[[-13 -22   9 -18  -6   2]
 [-22   3  -1 -12  -2 -18]
 [ 13  -2   1 -16   1  22]
 [ 25   3   4 -22   2 -12]
 [  6 -18   1  13   2  23]
 [-30  17  -3   6  -1  -6]
 [ -2   8  -3  19   2   5]
 [-15 -15  -1  50   1 -18]
 [  3  11   3  19   3  19]
 [-11  16  -3  -1   5  21]
 [ -3  23   3   1   3   8]
 [-10  -9  -6 -30   1  16]]
Counting starts at 0.
Which number is the entry directly above 50?
A: 19
Which number is the top-right entry?
A: 2
The entry in row 2 and column 0 -> 13
The entry just left of 21: 5
Which number is the top-left entry?
A: -13
The entry directly below the largest entry is 19
Which number is the entry in the bottom-left corner?
A: -10
The entry in row 1 and column 0 -> -22
The maximum -> 50
The top entry of the column that holds the largest entry: -18
The entry at row 0, column 2: 9
The entry in the bottom-right corner: 16
The entry directly above 4 -> 1
Which number is the bottom entry of the column that holds the largest entry?
A: -30
The entry in row 1 and column 1 -> 3
Which number is the entry in row 0 and column 1?
A: -22
Which number is the entry directly below 25?
A: 6
